These are the activations of a small neural network, seen along a few directions. Each row is one input.
In each table, some parts of the input vary, and every possible input appears once, in random order.
Descriptions start from the smaller parts, as in this example, which fits no table here: one of 6 places along a line, together with either a single point or one of 9 places along a line or (one of 3 separate values, together with one of 5 places around a ring).
Shared parts are said once, and a part with two or three values counts as separate values.
(in the rows, 128 means zero)

Other details of the inputs shift rows strongly along three fixed directions, in all tables alike. That doesn't count.

Rows:
row 1: [195  95  43 122 143  67 109 164 174 141  90 103 121]
row 2: [ 84 104 157 132  92 118 155 105 162 117 134 113  82]
row 3: [213  94 107 159 122  90  96 172 137 141  81 153 117]
row 4: [ 73  95 173 134 108 113 152 110 171 146 132 133  84]
row 5: [123 136 147  51 125 195 159 161 107 167  95 113 181]
row 6: [168 173 108 136 140 145  93  70  99  69 187 121 141]
row 7: [121 146 150  71 134 165 154 158  89 134  87 130 200]
row 8: [ 29 138 102 135 151  98 173  93 165 110 122  89 112]
row 9: [ 67 116 154 151 113 102 134 126 151 129 144 129  89]
row 10: [105 136 155  56 141 150 138 169 101 152 120 159 199]
row 11: [ 67 124 153 179 121 105 145 116 134 123 108 138  98]
row 12: [150 165  96 134 139 154  90  84  97  87 192 117 128]
row 13: [209  87 113 137 121  80  86 177 150 146 117 158 112]
row 14: [128 210  40 135 197 139 105  39 100  83 192 103 166]
row 15: [105 129 146  42 131 172 143 176 107 165 130 134 183]
row 16: [ 80 113 167 141 109  99 156 118 155 100 126 130  94]
row 17: [ 40 129 121 133 151  95 194  73 174 105 117 100 127]
row 18: [115 128 149  38 123 175 148 169 112 145 121 122 186]
row 19: [101 141 143  45 129 155 138 180  95 138 113 138 188]
row 20: [160 170 114 147 156 145  88  69 104  88 193 143 145]
row 21: [120 138 163  77 149 177 153 156 106 166 102 142 201]
row 22: [ 23 128 120 140 162  91 180  83 171 129 123 110 121]
row 23: [ 74 118 150 142 102 110 141 122 152  99 134 111  85]
row 24: [153 164  99 137 141 152  87  68  98 115 203 131 127]
row 25: [ 79 103 167 165 115 125 167 109 156 131 109 121  92]
row 26: [168 161 108 131 136 150  99  71 102  79 188 117 140]
row 27: [ 68 100 161 147 113 107 145 117 158 134 142 133  88]
row 28: [155 171  91 132 139 159  87  71  96 105 202 125 122]
row 29: [201  90  96 128 108  91  82 191 146 143 119 130  99]
row 30: [127 140 158  70 140 169 164 158  98 142  92 136 197]
row 31: [ 82 112 152 169 112 128 154 103 153 154 123 124  81]
row 32: [110 133 162  52 141 151 141 165 107 149 114 160 203]
row 33: [ 74  95 171 139 111 112 157 112 165 122 132 131  91]
row 34: [114 135 144  61 133 186 153 173  97 164 101 117 183]
row 35: [222  93 106 157 110 105 106 175 152 144  91 138 115]
row 36: [122 133 159  42 130 153 152 167 104 132 115 132 192]
row 37: [175 169 107 154 142 172 114  50 100  99 169 119 135]
row 38: [160 189  94 157 144 150  93  78  74  71 151 117 140]
row 39: [ 70 138 134 177 115 111 135 121 126 113 113 125  90]
row 40: [154 185  99 167 159 147  92  79  74 101 170 130 139]
row 41: [ 74  92 171 135 100 112 163 122 170 118 124 124  93]
row 42: [ 73 108 145 133  95 121 144 122 159 130 137 113  72]
row 43: [ 69 130 140 168 109 109 142 130 131 110 101 116  88]
row 44: [126 136 163  73 147 177 160 156 107 157  99 139 200]
row 45: [ 70 108 167 139 105  94 154 122 153 100 116 135 100]
row 46: [201  94  96 125 102  80  82 188 139 124 104 136 106]
row 47: [ 78 109 167 143 105 107 156 116 163 104 131 127  98]
row 48: [106 139 148  42 132 157 144 181  98 143 119 132 184]
row 49: [217  83 109 158 122 107  97 165 147 167 101 141 111]
row 50: [168 170 107 156 141 166 110  66  94  88 164 108 139]
row 51: [215  95 103 155 111  91 102 174 137 134  79 146 118]
row 52: [150 189  94 169 156 145  86  76  69  96 166 136 146]
row 53: [ 83 123 137 160 102 137 148 111 146 134 121 104  73]
row 54: [ 74 119 158 141 101  95 145 116 145  92 122 124  96]
row 55: [ 75 129 143 167 112 112 147 129 134 114 108 111  81]
row 56: [165 167  96 125 132 161  93  67 100  87 191 113 125]
row 57: [161 175 110 142 153 135  90  63  89  68 184 148 149]
row 58: [201  86  56 135 158  62 109 157 183 162  96 134 132]
row 59: [ 64 118 154 152 115  94 137 128 144 123 140 133  85]
row 60: [207  91  93 153 109 113  93 170 144 186 108 133  98]
row 61: [ 65 122 146 148 112  99 138 131 142 114 139 127  80]
row 62: [115 141 157  79 149 163 148 157  94 153  91 152 202]
row 63: [156 157 117 141 153 150  94  66 106  97 193 139 141]
row 64: [156 183  94 164 153 158  91  84  83  99 171 118 134]
row 65: [ 77 120 138 164 104 133 150 111 145 146 124 111  73]
row 66: [ 72 117 141 168 111 127 148 123 141 136 120 111  80]
row 67: [130 134 154  56 125 190 166 149 108 164  99 117 188]
row 68: [211 103  97 148 111  98  95 186 135 137  85 123 103]
row 69: [205  90  95 158 115 107  91 176 137 175 108 134 106]
row 70: [127 144 157  66 137 167 159 162  94 140  90 125 194]
row 71: [ 67 110 163 152 116 101 141 120 157 127 141 135  91]
row 72: [161 186  92 162 148 161  91  80  84  88 169 111 133]
row 73: [ 73 118 159 177 119 116 152 120 150 137 115 128  91]
row 74: [115 133 156  74 144 182 155 157 103 179 109 137 194]
row 75: [209  81 103 130 110 100  86 165 159 173 131 150 101]
row 76: [199  94  93 133 110  91  80 191 146 151 125 140 101]
row 77: [ 78 119 165 174 125 107 153 113 143 124 108 133  93]
row 78: [ 73 119 152 141 104 101 144 127 148  96 127 115  81]
row 79: [129 127 158  66 135 183 167 153 106 156 100 127 197]
row 80: [189  95  44 133 152  58 102 168 171 172 102 123 126]
row 81: [213  99  97 149 108 107  95 185 143 144  89 118 105]
row 82: [ 70 129 143 173 117 111 146 131 134 123 112 119  81]
row 83: [ 83 118 146 161 102 133 154 120 149 119 109 100  84]
row 84: [ 63 130 139 152 111  99 128 125 136 105 138 133  88]
row 85: [105 125 151  48 133 167 142 171 108 173 132 140 189]
row 86: [152 173 110 144 156 134  90  77  91  90 193 145 140]
row 87: [192  95  96 137 112  75  77 187 135 150 117 156 110]
row 88: [203  99  97 161 117 102  90 185 139 170 103 139 108]
row 89: [ 75 125 156 178 124 107 149 115 137 127 115 133  91]
row 90: [120 128 167  47 144 154 153 162 107 142 119 150 197]
row 91: [217  93 112 155 126  94 103 173 140 146  88 147 112]
row 92: [168 169 110 163 152 168 103  50 101 115 174 130 134]
row 93: [171 182 105 162 144 159 104  68  92  79 164 112 143]
row 94: [226  83 107 149 114 115 105 156 154 169  99 138 103]
row 95: [144 201  54 127 190 139 121  26 109  66 179  96 178]
row 96: [ 33 125 128 133 161  94 191  75 176 115 116 108 126]
row 97: [221  80 105 122 100 104  99 156 162 148 123 141 102]
row 98: [125 119 164  38 133 174 155 147 122 165 125 144 188]
row 99: [120 124 167  47 141 161 151 160 115 148 121 147 197]
Each input here is: one of 9 places around a ring, together with either a single point or (one of 2 separate values, together with one of 5 places along a line).
Q: The inputs of row 15 and row 85 match in every part but the place on the ring of 9. If row 61 is changed in the same way as row 15 into row 85, which row does it become?
A: row 59
Q: The inputs of row 72 and row 88 match in every part but the place on the ring of 9. If row 42 is changed in the same way as row 72 into row 88, which row does it become?
A: row 24
Q: Start at row 55 and move only the place on the ring of 9, one step at a time. The first step leads to row 82. Which rows follow, in order?
A: row 40, row 89, row 77, row 91, row 30, row 70, row 68
Q: Which other rows does row 32 become when the choice among 2 separate values takes its other values? List them by row number.
A: row 62
Q: Start at row 32 and move only the place on the ring of 9, one step at a time. The first step leads to row 10. Which rows follow, in order?
A: row 87, row 84, row 19, row 46, row 54, row 45, row 57
Q: Which other rows does row 81 become when the place on the line of 5 takes its other values? List them by row number.
A: row 5, row 38, row 68, row 83
Q: Which other rows does row 11 become when the choice among 2 separate values takes its other values? List them by row number.
A: row 10
Q: Start at row 46 and move only the place on the line of 5, one step at a time. The first step leads to row 78. Which rows follow, in order?
A: row 23, row 18, row 56

Rows:
row 100: [108 120 148 109 114 138 145 134 140 120 128 119 130]
row 101: [108 133 154 130 129 121 147 136 120 125 103 141 136]
row 102: [121 179 107 180 139 147 121  24 115  72 180  98  93]
row 103: [106 130 118 123 123 145 145 126 132 148 109 106 122]
row 104: [109 116 157 125 126 130 142 129 133 123 123 142 137]
row 105: [218 150  91  81 137 169  92 119 101 127 154 128 177]
row 106: [116 112 150 118 122 138 148 112 144 142 123 136 132]
row 107: [215 147  95  82 140 168  91 125  98 122 153 127 181]
row 108: [105 137 145 117 119 123 145 143 120 114 105 123 127]
row 109: [ 96 120 144 103 119 132 130 149 129 128 142 130 118]
row 110: [107 112 145 111 124 137 138 123 140 158 141 142 122]
row 111: [ 93 131 146 101 113 123 126 152 120 123 135 138 120]
row 112: [102 121 151 122 128 134 137 131 134 143 147 140 129]
row 113: [216 161  91  94 154 163  94 140  83 115 137 126 181]
row 114: [207 151  86  72 141 170  84 129  94 142 172 135 168]
row 115: [201 150 100  74 143 162  85 148  92 138 170 131 179]
row 116: [ 94 135 128 128 125 133 137 145 117 128 106 113 128]
row 117: [114 125 152 134 135 135 155 126 134 136 113 127 135]
row 118: [103 129 124 124 124 144 146 132 132 144 108 105 127]
row 119: [100 121 156 119 129 127 130 139 129 141 141 143 129]
row 120: [ 99 139 139 142 132 122 137 140 116 139  99 136 137]
row 121: [116 123 146 128 133 140 157 112 137 147 112 126 130]
row 122: [106 120 146 111 108 127 138 140 129 109 122 128 130]
row 123: [120 180 111 183 141 145 120  30 115  67 181  97  96]
row 124: [109 124 153 131 138 132 151 132 127 130 108 133 134]
row 125: [ 97 131 157 117 124 116 128 140 119 136 135 152 131]
row 126: [100 127 136 142 141 134 143 138 120 143 105 129 133]
row 127: [206 149  92  72 144 168  83 138  92 140 171 132 173]
row 128: [173  89  29 179 138   5  94 113 193 100 141 108  65]
row 129: [116 111 153 121 123 136 147 118 142 138 124 135 136]
row 130: [102 133 125 129 124 142 149 141 128 138 113 107 129]
row 131: [179  84  41 191 150   5  88 124 221 115 123 136  69]
row 132: [112 116 157 125 125 134 148 124 138 131 128 136 140]
row 133: [ 97 182 118 172 134 133  91  46 100  57 210 117  95]
row 134: [108 126 155 130 136 126 144 133 123 128 104 134 136]
row 135: [105 131 135 145 133 138 150 133 130 150 111 123 139]
row 136: [106 131 144 119 123 130 142 139 123 114 108 117 128]
row 137: [112 129 142 120 124 138 151 135 135 125 116 109 127]
row 138: [109 124 156 123 117 118 139 134 125 118 117 152 138]
row 139: [116 173 116 180 130 136 107  40 110  46 196 114 100]
row 140: [111 116 155 124 121 124 138 132 129 121 119 147 138]
row 141: [188  97  94 123 106  95 105 216 133 163  68 133 120]
row 142: [106 115 151 116 126 132 136 125 137 154 144 137 126]
row 143: [197  86 104 200 116  78 104 128 169 137 110 128  63]
row 144: [105 124 132 138 136 141 149 125 130 156 107 122 132]
row 145: [ 96 133 141 142 136 130 138 136 119 140 101 130 139]
row 146: [200  82 112 109  92  88 102 209 145 142  88 147 117]
row 147: [ 95 125 158 118 126 123 127 137 123 137 138 144 133]
row 148: [165  95  87 187 109  83 102 161 153 131 100 117  61]
row 149: [109 127 127 138 131 144 151 119 132 160 107 124 132]
Q: What is each input in this table made of?
A: one of 2 separate values, together with either a single point or (one of 4 places along a line, together with one of 6 places along a line)
Q: The inputs of row 112 and row 115 match in every part but the choice among 2 separate values. If row 110 is changed in the same way as row 112 into row 115, which row does it become?
A: row 114
Q: The inputs of row 132 and row 100 match in every part but the choice among 2 separate values. If row 143 is changed in the same way as row 132 into row 100, which row does it become?
A: row 123
Q: Which other rows does row 145 become when the place on the line of 6 takes its other values? List them by row number.
A: row 120, row 126, row 135, row 144, row 149
Q: Which other rows does row 126 become when the choice among 2 separate values takes its other values? List them by row number.
A: row 148

Rows:
row 150: [124 120 133 157 121 117 128 122 134 121 115 135 112]
row 151: [171 127  88  24 165 146 139 185 119 171  92 122 226]
row 152: [131 121 128 147 117 131 134 116 142 130 118 114  99]
row 153: [123 119 140 144 126 105 124 131 141 112 134 137 110]
row 154: [120 124 127 159 121 122 126 128 134 133 124 124 107]
row 155: [117 124 124 157 120 120 122 129 130 128 120 129 106]
row 156: [ 89 162 153  80 148 174 143 101  92 113 152 140 189]
row 157: [124 117 129 138 111 118 126 126 146 118 136 120 105]
row 158: [123 116 131 139 119 122 124 120 144 139 141 129  98]
row 159: [176 163  96 135 145 137  88  99 100  84 174 123 135]
row 160: [123 121 127 157 122 124 130 124 133 138 126 123 104]
row 161: [125 114 139 145 119 112 125 122 145 122 136 134 113]
row 162: [185 162  91 151 142 152  99  86  99 102 161 116 135]
row 163: [118 118 130 144 118 116 121 128 142 130 141 129 106]
row 164: [124 127 135 154 121 108 129 124 129 119 113 136 110]
row 165: [178  93 119 114 118 126 120 188 144 184  88 137 125]
row 166: [125 123 138 158 130 110 129 130 132 116 116 130 112]
row 167: [128 113 138 144 120 116 131 119 146 127 138 135 108]
row 168: [ 49 132 171  95 131 139 161 141 121 132 129 126 143]
row 169: [126 123 127 152 115 124 132 125 139 121 119 114 107]
row 170: [171  49 151  80 104 112 149 238 165 218  39 144 141]
row 171: [ 91 169 154  77 147 165 144 102  87 111 150 141 186]
row 172: [130 113 139 141 121 120 128 112 148 131 136 134 104]
row 173: [127 120 137 159 123 119 131 121 139 126 118 129 114]
row 174: [121 116 129 143 119 118 125 124 140 135 143 128 102]
row 175: [234 125  54  95 169 110  97 154 127 149 118 142 186]
row 176: [ 49 130 166  94 123 147 160 132 124 136 128 132 144]
row 177: [127 113 129 137 113 119 130 121 143 123 138 118 102]
row 178: [ 52 139 168 109 136 146 166 141 116 135 112 122 144]
row 179: [121 124 128 132 110 107 124 128 136 111 130 126 101]
row 180: [172 175  91 154 146 138  87  92  85 101 160 132 135]
row 181: [ 57 140 169  99 130 151 174 140 122 123 106 113 147]
row 182: [122 128 126 147 114 113 129 129 128 116 113 120 104]
row 183: [ 76 181 150  68 151 178 142 101  73 117 160 132 191]
row 184: [120 117 126 136 110 115 123 127 141 113 132 125 104]
row 185: [129 115 130 133 113 125 129 117 149 127 136 120  97]
row 186: [187 162  99 161 151 148  97  78  99 104 164 130 140]
row 187: [122 123 123 150 114 122 128 127 134 117 115 120 107]
row 188: [204 133  59  81 169 121  99 160 121 161 119 131 190]
Q: The inputs of row 164 and row 180 match in every part but one. If row 171 is changed in the same way as row 164 into row 180, which row does it become?
A: row 183
Q: What is each input in this table made of?
A: one of 3 separate values, together with either a single point or (one of 2 separate values, together with one of 6 places along a line)
Q: Which other rows does row 185 become when the choice among 3 separate values takes its other values? List them by row number.
A: row 158, row 172
